These are the activations of a small neural network, seen along a few directions. Each row is one input.
Each table varies a few parts of the input and shows all the possible inputs, shuffled.
Descriptions start from the smaller parts, as in this example, which fits no table here: one of 4 places along a line, together with either a single point or (one of 2 separate values, together with one of 5 places around a ring) or one of 11 places around a ring.
Shared parts are said once, and a part with two or three values counts as separate values.

Other details of the inputs vary at random and push rows far along three fixed directions, the same in every table; ignore that.

Table:
R1: [-56  16  65  -5  43  35 -30  61 -32 -50 -31 -11  32  61]
R2: [-61 -23 -15  83 -90 -56 -37  75  -2  28  10  44 -41 -17]
R3: [ 64 -25  -8 -13  19 -73  37 -89 -26 -48 -30 -37 -26  19]
R4: [-47 -17  -3  18   0  61 -24  65   9  48 -14  33  30   5]
R5: [ 44   7 -28  -8   3 -59  48 -95   3  47   3  22 -30  -7]
R6: [ -24    0   35   78  -39 -103  -43   83  -56  -95  -23    6  -16   39]
R7: [  9  34  69 -59  66  41  -4  -9 -25 -83   5 -76  15  23]
R8: [ 45 -16 -19   4  19 -79  26 -55  -7 -38 -26 -21 -49  22]
R9: [-46  -8 -17  60 -47 -63 -47  77 -31  39  25  50 -25 -29]
R10: [-15  11  25 -39   3  99   8   0  44   6  20 -18   7 -13]
R11: [-20 -11  -7 -27  34  88  17 -38  48  56  17  20  30 -22]
R12: [ 27  -2  44 -35  31  10  20 -34 -16 -56   5 -71  15  -2]
R13: [ 17  16  66 -61  16  73  17  -5   5 -50 -25 -41  22  -3]
R14: [-74 -40  -9  79 -40 -64 -44  63 -28   9  -6  44 -11  29]
R15: [-24  16  36  64 -24 -94 -48  82 -51 -91 -15  11 -21  41]
R16: [  75  -24   -5   -4    2 -116   50  -85  -49  -34  -20   -1  -33   20]
R17: [ -2   7  -3 -25  37  23  27 -37  12  20   6  17   8  -1]
R18: [ 14  -1 -15 -25  27  61  16  10  33  56 -11  22   5  -8]
R19: [-72   8  30  33   1  36 -53  96 -20 -64  -9 -38  48  40]
R20: [ 48   0 -81  -5 -49 -74  14 -49  16  57  39  30 -45 -47]
R21: [-58  12  59  14  20 -14 -33  16 -27 -55 -36 -30   7  69]
R22: [  4  22  53 -62  26  41  11  -5  -8 -88 -27 -97  39  29]
R23: [ 78 -30 -40 -21   6 -25  47 -59  13  41 -14  14 -24 -19]
R24: [ 53  -3 -32  -1 -49 -60  20 -38   3  36  16  43 -52 -48]
R25: [ 41   9 -20 -33 -16  12  24 -50  35  38  29  22 -36 -43]
R26: [  2  -9  38 -43  56  74   8  -4  19 -42 -37 -51  32  35]
R27: [ 53 -13 -28  -4  -9 -83  36 -72 -12   0  38 -18 -43 -30]
R28: [ -8   6  50 -29  22  40  -5  20 -16 -32  -3 -38  33 -15]
R29: [-15 -11 -61  52 -23 -73  -8   3  -8  53   1  53 -45 -10]
R30: [-10   2 -27 -24 -31  76  -4  24  34  71   9  13  37 -57]
R31: [ 14   5 -28 -13  -1  83  11   5  24  43  18   8  51 -44]
R32: [-12  14   4 -16 -13 -19 -17  13  -4 -45   3 -47  -2  23]
R33: [-15   9 -37  -6 -36  26 -30  40  25  68  17  36  11 -46]
R34: [-46   8  13  56   3 -97 -48  68 -43 -65 -46  -4 -39  64]
R35: [-59   4   0  39 -20  62 -30  68  40  15  34  27  22  -6]
R36: [-14   8  33 -33  61  41   2 -23   1 -53 -30 -47  18  36]
R37: [ 43  -5 -74   8 -16 -10  29 -58  31  48  46  11  -6 -46]
R38: [  2 -24 -32  77 -63 -85  -3  20   3   4  22  44 -26 -18]
R39: [-75  11  14  27 -12  64 -35  69  11  84  -5  54  30  12]
R40: [ 68  29  34 -33  43 -22  25 -57 -16 -95   3 -48 -15  23]
R41: [-11  14 -35  18 -13  33 -23  39   6  36  22  30  22 -25]
R42: [  6  -9   8 -31  10  88  18 -31  26  83  -4  23  38 -11]
R43: [  3   4 -16 -23  26  64  19  -1  18  55  -4  24  16 -10]
R44: [-11  16 -47  -3   1  89 -13  15  36  65  46  24  29 -37]
R45: [  68  -15   13  -29   14  -50   47 -118  -19  -21  -21  -34  -13   24]
Description of these inputs: one of 5 places around a ring, together with either one of 4 places along a line or one of 5 separate values.
Question: The inputs of R21 and R42 match in every part but the place on the ring of 5. If R37 is changed in the same way as R21 into R42, which row does it become?
Answer: R31
Question: Change only the choice among 5 separate values in R2. List by row number the other rows that result.
Answer: R12, R19, R22, R38

Table:
R46: [ 26   4  29 -34  21 -28  11 -37 -23 -85 -19 -72   2  27]
R47: [ 12  24  38 -76  47  94  14 -39  29 -28   4 -60  32   3]
R48: [-24 -16 -17  40 -29 -38  -1  -4   8  48  13  47 -36 -16]
R49: [-23   2  -2  40   0 -54 -17  17 -18  -7  -4  29 -25  24]
R50: [-13   0 -16   6  -6   3 -10  11   2  -7  10 -20   8  -6]
R51: [ 54  31  55 -44  27  -8  14 -25 -24 -89  -7 -56 -11  14]
R52: [ -5 -12  36   9  20  -6   3   5 -19 -49 -32 -27  13  42]
R53: [  5  -1   2  23 -24 -74  -6 -18 -19 -42  14  -4 -40   8]
R54: [ -5  -4 -40  -9  21  72   3  -2  37  75   9  27  29 -16]
R55: [-92 -13   0  60 -28  -5 -61  98 -11  24 -17  28   7  33]
R56: [  4  -7 -15  19   3   1   0   6  -3 -25  14 -13  14  -6]
R57: [ -7 -31 -45  26 -45 -39   5  -7  13  60  11  29 -20 -25]
R58: [ 35   4 -52 -16 -13   7  19  -9  19  78  20  49 -16 -49]
R59: [ 19  -9 -76   9 -17  14  18 -25  35  76  44  24   5 -58]
R60: [-95   5  23  42  -7  -3 -63  90 -18  -4 -20  16   0  42]
R61: [-31  16  50 -19   2  27 -30  49 -24  -8 -20  -4  14  15]
R62: [-82  18 -15  48 -21  16 -61  97   3  13  22  16  12  10]
R63: [-45  24  23 -11  14  51 -32  40   7 -28   9 -32  22  14]
R64: [ 17  29  22 -61  21  97   5   3  27   8  10 -27  27 -25]
R65: [-93  19  41  34  29  43 -62 103  -7 -30 -12  15  23  51]
R66: [ 56 -38 -47  18 -39 -76  42 -69   5  16  21  10 -30 -38]
R67: [ 18  -8 -21  13  -4 -48  22 -46   4  26   9  32 -37 -11]
R68: [ -1 -17 -16  46   1 -52 -11  13 -23 -17 -14  16  -6  25]
R69: [  5 -37 -28  19 -27  14  28 -24  32  75  10  34   2 -29]
R70: [ 18  14  34 -70  44  67  22 -52  20 -20  -6 -51  18   6]
R71: [ 33  23  83 -44  30 -13  12 -19 -41 -75 -28 -41  -3  30]
R72: [-17   7  -3  13  13 -38 -16  10 -19 -13 -15   3 -15  29]
R73: [-10  20  -5 -43  55 101   4  -8  37  43   8   3  37  -3]
R74: [ 25 -13  21  16 -35 -59  12  -3 -31 -16 -26  10  -6   3]
R75: [  4 -30 -12  -7 -12  56  24 -23  41  52  14  12  20 -32]
R76: [ 50  14   8 -56  11  38  25 -31  12 -16  -6 -37  18 -25]
R77: [ 56 -17 -12  15 -11 -93  25 -53 -29 -67   3 -34 -24   2]
R78: [-17  14  38 -30  51  46 -14  12 -14 -51 -35 -43  33  52]
R79: [-113   -5   10   64  -35  -14  -69  104  -12   26  -11   34   -8   27]
R80: [  26   -4   11   15  -15 -102   16  -47  -30  -51   -3  -11  -54   18]
R81: [ 34   5  38 -31  -1 -42  12 -20 -45 -47 -37 -30  -2  24]
R82: [ 15  17   2 -37  22  88  12  12  34  50  19  32  19 -35]
R83: [ -3   5 -15  34 -27 -57 -11   0  -7 -18  27  10 -32  -4]
R84: [ 10 -24 -34  -5 -17   5  26 -39  22  67   3  18  -7 -23]
R85: [ 39 -28 -44  30 -11 -49  30 -41   1  32  -3  31 -17  -9]
R86: [  1   9 -47   6  -9  46  10  -9  47  64  57  37   4 -47]
R87: [ 55   1 -32   3 -20 -87  19 -23 -39 -14 -17  11 -31  -4]
R88: [ 32   2  10 -44   6  89  26 -12  38  16   6 -10  41 -46]
R89: [ 24   9  20  -9  11  10   4  15 -17 -40 -26  -6  21  10]
Question: The inputs of R46 and R47 match in every part but one. If R84 is changed in the same way as R46 into R47, which row does it become?
Answer: R79
Question: Describe the family of inputs behind these rows.
Answer: one of 4 places along a line, together with either one of 3 separate values or one of 8 places along a line
Question: Change only the choice among 3 separate values in R61. List by row number the other rows that result.
Answer: R58, R64
Question: Change only the choice among 3 separate values in R76. List by row number the other rows that result.
Answer: R81, R87
Question: List by row number the other rows that have the place on the line of 4 in common with R75.
Answer: R52, R56, R66, R68, R69, R74, R77, R85, R88, R89

Table:
R90: [ 50   3 -23 -41  33   0  37 -66   2  19 -16 -10   1   1]
R91: [-30   4  -1  16  16  27 -22  37   2  19 -13  29  14  16]
R92: [ 48  20  -7 -22  44 -34  25 -59 -20 -28 -12  -5 -19  20]
R93: [-20  -9  17  13  12 -30 -16  27 -32 -31 -47 -15   8  45]
R94: [  44    4   -5   -5  -43 -110    8  -31  -41  -20   -6   -7  -45  -11]
R95: [ 33 -21 -31  26   3 -51  18 -36 -15 -30   5 -11   1   6]
R96: [-46  -4 -50  34 -32 -25 -19  17  15  92  21  56 -31 -17]
R97: [ 49 -17 -21 -14 -38 -71  28 -53 -18  17  -2   3 -35 -26]
R98: [ 21 -18 -29 -11  19  63  27 -23  43  77  -3  40  26 -27]
R99: [-38 -24   0  32 -12   1  -8   7  12  -5  17  -7  12   5]
R100: [ 11  14   8 -34  33  23  25 -53  17  20  13   1 -11   1]
R101: [  1  14 -24 -15   5  -7  -6 -19  17   0  27 -27 -16 -12]
R102: [ 27  -7  29 -19  23  41  24 -26  12  -6 -11  -3  13   1]
R103: [ -4  11  33 -38  16  51  -9  33 -13 -22 -28 -27  35  10]
R104: [ 12  11  47 -20  20  24   1  35 -20 -47 -22 -22  26  16]
R105: [-40   5   9  20 -41 -22 -42  53 -10 -38   1 -25   1   3]
R106: [ 17  17  36 -36  -5  33   9 -13   8   5  13  -6   1 -30]
R107: [ 14   3  14 -38  33  46  31 -56  27  21   2  -6   1   0]
R108: [-18 -17  23  13 -15  -9  -7   9  -6  -2 -15   6  -8  15]
R109: [-47   9 -12  37   0  16 -26  37  12  45  18  59  -9   0]
R110: [-13 -25 -17  29 -11  19   7   2  31  64   6  59   2 -16]
R111: [ 62  -1 -54  -2 -38 -60  24 -41  -3  -4  13 -11 -18 -31]
R112: [  6 -30 -20  32 -46 -99   5 -12 -29  11 -16  12 -44   2]
R113: [ 16  14  -4 -19 -20 -17 -10  20 -21   5  -5   3   4 -12]
R114: [ 24 -13 -28 -15  21  31  20 -44  14   3   6 -33  33  -6]
R115: [ 33  25  -6 -33  44  24   8 -24   4 -44  18 -33   3   7]
R116: [-58 -18  10  44 -13 -33 -32  37 -20 -39  -8 -33   8  38]
R117: [-46  27  16 -19  43  60 -29  41  -2   3 -18  -8  26  32]
R118: [ 43 -19  -7   1 -38 -59  27 -48  -7  18   7  14 -40 -32]
R119: [  5  18  19  25 -24 -58 -23  56 -43 -37  -8  13  -9  11]
R120: [-25   5 -67  17 -14  37 -26  32  39  73  42  26   1 -33]
R121: [-52  18  12  31  -3 -45 -41  42 -17 -58  15 -19 -24  22]
R122: [ 22   7  25 -25  42  23  24 -41   6 -20  -6  -4   3  18]
R123: [-48 -10 -27   1  -9  63  -8  15  41 103  11  40  11 -19]
R124: [ -9  12  21  22 -17 -11 -15  39  -9 -62   8 -18   0  -1]
R125: [-22 -11 -32  39 -61 -10 -13  24  29  41  36  30 -15 -51]
R126: [ 11   9  -9  16 -23  -7  -7  31  -4 -35  11 -11   4  -6]
R127: [ 35 -11  22 -37  27  16  42 -75  15  -1 -13 -18  -2  13]
R128: [-26 -10  25  13  25  35  -3   7   4 -48   7 -23  33  23]
R129: [-10  -8   6  14 -23  51  -5  38  22  51  17  43  11 -35]
R130: [-34  -6  20  14   0  -9 -27  58 -31 -27 -42 -12  15  32]
R131: [  0 -19  -7   4 -10 -34  14 -28  -4  19 -20   0 -15  14]
R132: [ -4  21  45  12 -11 -18 -20  46 -30 -42  -2   3  -6   4]
R133: [-17  28  28 -34  54  83  -7  11  22 -48  23 -33  24   6]
R134: [ 21  -1  21 -26  34  50  18  -4   3 -11 -24  -9  30   4]
Question: The inputs of R99 and R95 match in every part but one. If R106 is changed in the same way as R99 into R95, which row does it become?
Answer: R119
Question: The inputs of R105 and R111 match in every part but one. If R101 is changed in the same way as R105 into R111, which row does it become?
Answer: R120
Question: Describe the family of inputs behind these rows.
Answer: one of 5 places around a ring, together with either one of 3 separate values or one of 6 places along a line
Question: List by row number the other rows that have the place on the ring of 5 in common with R129.
Answer: R102, R109, R110, R122, R124, R128, R132, R133
Question: Change only the place on the line of 6 in R90. List by row number the other rows that result.
Answer: R93, R103, R113, R117, R130
Question: Change only the choice among 3 separate values in R121. List by row number the other rows that result.
Answer: R99, R125
